Each row below holds a small network's activations on one input, seen along a few directions.
In each table, some parts of the input vary, and every possible input appears once, in random order.
A made-up example of a description, with smaller parts first: one of 3 separate values, together with either a single point or one of 9 places along a line or (one of 4 places along a line, together with one of 5 places around a ring).
Shared parts are said once, and a part with two or three values counts as separate values.
In the rows, 128 means zero.

Other details of the inputs shift rows strongly along two fixed directions, in all tables alike. That doesn't count.

A family of inputs:
r1: [128 130 140 123 103 110 113 153 142 155  88 113]
r2: [ 94 163 135 162 117 133  91 139 123 155 115 109]
r3: [108 185 135 153 121 143 114 137 126 153 123  87]
r4: [ 94 148  46 103  97 127 141  73 125 150 105 123]
r5: [100 156 109 132 142  93  97 147 132 165 112  98]
r6: [127  74 160 100 143 156 150 142 101 132 154 157]
r7: [130 115  97 158 154 199 105 174 134 167 184  97]
r8: [137 174 104 162 108 130  82 161 159 163 114  85]
r9: [137 107 228  88 107  47 173  49 105  47 118 226]
r10: [152 172 111 157 118 131 110 154 142 159 118  82]
r11: [106 155 137 143 129 174 129 140 149 162 114  83]
r12: [151  63 142 115 158 157 140 135 109  84 140 162]
r13: [167 112 102 145 142 181 133 169 160 168 134  85]
r14: [143  92 166 103 145 172 148 120 117 110 163 167]
r15: [113 148 133 132 124 142 105 136 152 102  93 104]
r16: [ 87 180 205  91  81  41 121  90 106  62  33 157]
r17: [165  82  68  96  88 151 173  86  89 121 148 181]
r18: [128 145 134 130 135 146 132 135 137 103  98  98]
r19: [104 166 108 177 118 117  97 147 175 153 138  77]
r20: [109 169 105 137 152 140 119 135 176 173  96  64]
r21: [108 135 126 154 121 136 117 136 188 147 128  90]
r22: [ 94 175 202  70 106  25 134  69 116  97  53 174]
r23: [ 94 189 179 111  89  40 107 107  88  70  62 146]
r24: [162 103 132 118 154 142 130 136  99  70 166 158]
r25: [107 159 119 123 143 126 105 124 176 152 100  99]
r26: [115 180  98 166 132 143  99 161 139 131 105  57]
r27: [142 149 139 129 104 130 109 135 163 139  97 116]
r28: [ 90 161 214 100  77  24 144  74 128  86  72 166]
r29: [133  85  56  99 107 166 172  99  85  88 143 171]
r30: [173  28 103 153 182 165 152 159 118 129 232 155]
r31: [175  40  97 140 188 186 132 172  90 102 200 150]
r32: [161  81 150 121 155 143 182 117 137 109 176 145]
r33: [164 105 121 104 178 129 137 123 116 113 182 165]
r34: [203  41 102 139 169 173 133 170 102 139 203 160]
r35: [105 132 112 137 152 131 104 133 166 166  98 100]
r36: [107 161 110 148 146 102  91 130 141 157 108 108]
r37: [111 174 110 180 123 118 118 144 165 159 133  62]
r38: [ 82 159 118 156 116 136  89 169 125 178 119  80]
r39: [134  78 162 117 146 166 143 125 109 124 151 167]
r40: [171 112 123 107 184 130 158 120 106 118 176 149]
r41: [134 147 129 137 104  95 100 157 121 152 109 113]
r42: [142  79 137 129 144 104 149 143 107 119 185 153]
r43: [130 139 132 148 104 125  99 145 159 157  80 109]
r44: [120  93  82  95  97 175 183  83  80 121 160 188]
r45: [123 119 143  71  59  62 201   4  78  51 133 225]
Each input here is: one of 5 separate values, together with either a single point or (one of 2 separate values, together with one of 4 places along a line).
Changing only the choice among 5 separate values turns r33 into r7. The same change can be made to r22. Which row results?
> r6
Changing only the choice among 5 separate values turns r31 into r2. The same change can be made to r12. Which row results?
> r39
Which other rows does r20 become when the choice among 5 separate values takes its other values? List them by row number.
> r11, r13, r18, r32
Which other rows does r3 become when the choice among 2 separate values takes its other values? List them by row number.
> r11
A walk changes only the place on the line of 4. It starts at r1 and steps to r43. List the rest of the walk in order.
> r27, r13

A family of inputs:
r46: [147  68  95 165 179 184 117 190 156 201 218  94]
r47: [113 151 181  94  82  58 157  49 104 105 131 197]
r48: [112 166 114 120 113 139 129  98 173 142  82  89]
r49: [133 146 130  62 109  59 155  76  82  83 108 195]
r50: [120 180 150 164  94 133  93 167 143 151  80  84]
r51: [ 97 201 148 159 108 105  85 145 116 113 103  86]
r52: [129  55 118 107 126 176 140 140 118 109 147 164]
r53: [152  54 121 106 125  98 172  98  86 107 162 190]
r54: [174  47 114 110 162 172 202 107 128 109 220 174]
r55: [200  65  75 117 171 171 163 118  83  95 211 186]
r56: [133 192 112 166 136 107  83 140 138 131 109  99]
r57: [110 181 123 151 138 143  91 147 201 172  75  41]
r58: [103 144 132 164 113  72  92 147 149 163  91  89]
r59: [131  43  61 175 173 246  78 240 177 205 170  53]
r60: [171  59 101 111 149 186 167 130  58  84 216 170]
r61: [141 154 183  96  61  98 161  79  80  70  88 192]
r62: [107 172 150 161 132 106 126 134 188 140 117  86]
r63: [ 83 157 146 139 150 138 100 150 149 155  74  85]
r64: [107 187 124 123 126  69  86 147 140 144  79  93]
r65: [ 98 139 181  71 113  98 164  59  90  80  78 192]
What is each input in this table made of?
> one of 2 separate values, together with one of 10 places around a ring
Changing only the place on the ring of 10 turns r50 into r64. The same change can be made to r61. Which row results?
> r49
Which other rows does r63 become when the choice among 2 separate values takes its other values? List them by row number.
> r65
Which other rows does r62 become when the choice among 2 separate values takes its other values? List them by row number.
> r54
